Each row below holds a small network's activations on one input, seen along a few directions.
Each table varies a few parts of the input and shows all the possible inputs, shuffled.
A made-up example of a description, with smaller parts first: one of 2 separate values, together with either a single point or one of 11 places along a line or (one of 4 places along a line, together with one of 8 places around a ring).
Shared parts are said once, and a part with two or three values counts as separate values.
(in the rows, 128 means zero)

Other details of the inputs vary at random and push rows far along two fixed directions, the same in every table; ignore that.

A family of inputs:
R1: [104 188 129 173  76 140 105 142 142  74 109 108 123 118 109 102]
R2: [ 95 160 142 151  95 125 175 141 122  75  98 131 117 135 111 135]
R3: [ 93 146 120 111 122 130 119 135 123 116 140 132 143 116 116 121]
R4: [111 104 162  91 100 126 151 101 156  93 158 199 167 140 161 168]
R5: [168  65 158  99 165  99 157 122 140 185 160 136 127 129 161 123]
R6: [111 151 126 122 111 146 124 137 125  69 107 159 122 145 120 172]
R7: [151  85 137  81 166 112 107 119 124 198 168 134 134 121 155 125]
R8: [156  65 119 109 156 133 119  91 136 205 152 132 145 134 163 132]
R9: [ 90 180 116 147 123 145 137 160 134  57 104 112 118 124  88 136]
R10: [123 164 141 135  73 138  93 107 148  84 120 164 151 129 140 140]
R11: [ 58 188 120 135 101 138 123 150 129  79 125 108 131 118  98 104]
R12: [ 82 178 115 136 101 129 127 145 108  82 119 126 131 127  99 129]
R13: [174  83 120 120 148 119 111  80 143 218 135 134 115 123 170 132]
R14: [123 146 101 183 131 127 130 132 139 168 103  57  80 108 117  79]
R15: [183  89 137 101 174 117 107 121 143 191 153 146  94 121 157 145]
R16: [117 131 146  73  93 124  88  78 148 125 157 216 153 124 173 181]
R17: [166 115 130 153 162 120 109 150 119 170 126  69 112 122 118  67]
R18: [ 92 159 136 128 113 145 109 138 156  62 114 151 125 134 134 154]
R19: [ 92 146 143 131  96 123 170 128 141  60 126 151 147 127 117 145]
R20: [141 106 146 100 107 145  96 105 137 116 156 175 183 142 151 149]
R21: [136 125 112 122 175 110 133 151  99 177 141  76 107 107  96  87]
R22: [117 140 149 139 103 110 156 125 155 108 132 140 106 117 137 124]
R23: [ 82 155 102 162  96 149 135 117 136  87 102 110 145 126 111 132]
R24: [ 89 158 100 170  90 145 136 122 125  89  95 113 136 138 113 135]
R25: [100 128 116 152 110 142 114 107 150 123 111 118 133 131 147 124]
R26: [154 120 127 122 163 133 129 145 109 149 114 125  99 137 121 148]
R27: [164 100 130 120 143 132 111 129 120 154 145 125 157 129 127 112]
R28: [137 100 148  81 134 140 102 112 156 117 151 192 153 143 171 188]
R29: [141 103 108 154 160 126 131 130 133 196 119  62 110 122 134  87]
R30: [130 128 128 154 160 105 185 167 125 144 121  67  97 112  95  69]
R31: [ 84 178 123 141 122 149 129 160 145  67 112 115 117 130 101 126]
R32: [124 151 114 142 154 118 135 159  86 165 111  72  89 117  93  90]
R33: [107 138 109 157 102 148 131 111 119 125  93 121 130 139 129 144]
R34: [161 136 116 164 140 127 127 160  91 143 104  66 108 131  89  79]
R35: [140 101 155  93  92 145  85  94 149 104 156 198 197 146 174 173]
R36: [119 155 106 139 157 116 141 164  92 145 126  67 101 109  86  78]
R37: [172  63 113 115 149 129 123  91 111 200 130 137 131 143 157 148]
R38: [166  83 127  84 163 112 116 117  92 196 153 141 121 130 140 135]
R39: [131 125 123 128 171 108 116 149 116 181 136  76  93 109 118  74]
R40: [109 177 119 162  92 145 126 151 112  58 108 107 150 130  92 108]
R41: [138 125 148  83 110 135  94  89 164 108 142 220 139 135 174 202]
R42: [127  99 115 113 108 144 123  83 130 126 135 171 169 140 159 172]
R43: [160  99 148 102 103 144  98  96 112 126 137 193 176 152 157 179]
R44: [163 103 131 137 175  97 188 154 106 165 133  82  97 118 108  85]
R45: [124 149 120 133 135 136 131 150 120  91 114 135 117 139 110 153]
R46: [ 84 161 146 157 102 118 162 146 152  69 109 113 113 124 118 105]
R47: [127 102 155  96  93 121 155 100 131  90 136 204 153 149 156 184]
R48: [201  76 132 113 158 119 111 120  98 184 151 137 148 142 137 130]
R49: [194  74 134 106 163 122 111 117 109 182 157 131 156 129 134 125]
R50: [ 78 177 130 123  81 131 103 120 145  89 134 153 125 112 132 138]
R51: [143 146 137 158 147  93 171 149 138 157 114  77  69 107 111  73]
R52: [135  96 105 135 145 135 129 112 132 174 128 107 138 125 137 117]
R53: [115 141 122 121 140 142 126 148 139  99 124 135 128 128 116 142]
R54: [170 112 114 124 192 122 141 159 107 163 130  94  95 124 108 115]
R55: [ 91 168 133 161  97 117 180 153 124  60 105 118 119 133  98 121]
Each input here is: one of 5 separate values, together with one of 11 places along a line.
The inputs of R35 and R7 match in every part but the choice among 5 separate values. If R34 is changed in the same way as R35 into R7, which row does it become?
> R38
The inputs of R1 and R22 match in every part but the choice among 5 separate values. If R17 is changed in the same way as R1 into R22, which row does it become?
> R46
Change only the choice among 5 separate values in R52. List by row number the other rows that result.
> R3, R27, R30, R53
Change only the place on the line of 11 in R6. List by row number the other rows that result.
> R9, R15, R18, R26, R28, R31, R41, R45, R53, R54

A family of inputs:
R56: [210  44 157  98 159  89 159  89 130 218 165 165 114 130 173 141]
R57: [152 122  88 149 183 131  94 133 108 230 107  56  70 118 122  98]
R58: [ 56 217 114 187  40 152  87 121 160  61  82 105 122 117 123 107]
R59: [ 98 106 143  63  86 137  62  62 155 145 180 217 190 128 196 174]
R60: [210  96 132 100 210  94 151 173  69 198 154  97  91 123  92  97]
R61: [107 145 140 183  71 136 167 126 137  65  89 117 145 149 124 118]
R62: [139 141 100 168 179 105 192 167  97 168  92  49  46 117  80  86]
R63: [111  97 172  45 127 107 118  94 182 123 191 226 157 119 191 180]
R64: [ 50 162 138 153  59 136 169 133 134  29 114 132 172 138 113 119]
R65: [ 88 187 132 156  83 154 141 176  95   6  94 125 165 151  73 137]
R66: [152  83 134 120  75 150  96  56 160 124 143 200 197 144 187 182]
R67: [118  89 165  57 105 105 152  81 142 126 179 224 173 126 173 179]
R68: [152 167 126 141 214 103 133 222 108 145 127  37  50 102  64  57]
R69: [176  73 109 158 192 122 179 147  90 204  99  61  90 144 109 103]
R70: [ 64 223 110 139  78 164  57 156 111  37 104 125 140 125  88 125]
R71: [ 63 209 151 166  72 132 142 146 190  31  94 131  95 115 120 121]
R72: [212  63 115  93 183 137  84 125  88 192 164 133 164 137 128 137]
R73: [114 119 107 124  92 170 104  77 141 100 114 187 181 152 152 201]
R74: [183  55 132  73 209 107 128 112 145 210 155 161  81 125 175 169]
R75: [105 160  96 189 143 128 146 164 119 151 113  13 116 101  78  31]
The inputs of R72 and R70 match in every part but one. If R73 is changed in the same way as R72 into R70, which row does it become?
> R57
Describe the family of inputs behind these rows.
> one of 4 separate values, together with one of 5 places around a ring
Change only the choice among 4 separate values in R67. List by row number the other rows that result.
> R56, R60, R62
Change only the place on the ring of 5 in R67. List by row number the other rows that result.
> R59, R63, R64, R75
Change only the choice among 4 separate values in R63. List by row number the other rows that result.
> R68, R71, R74
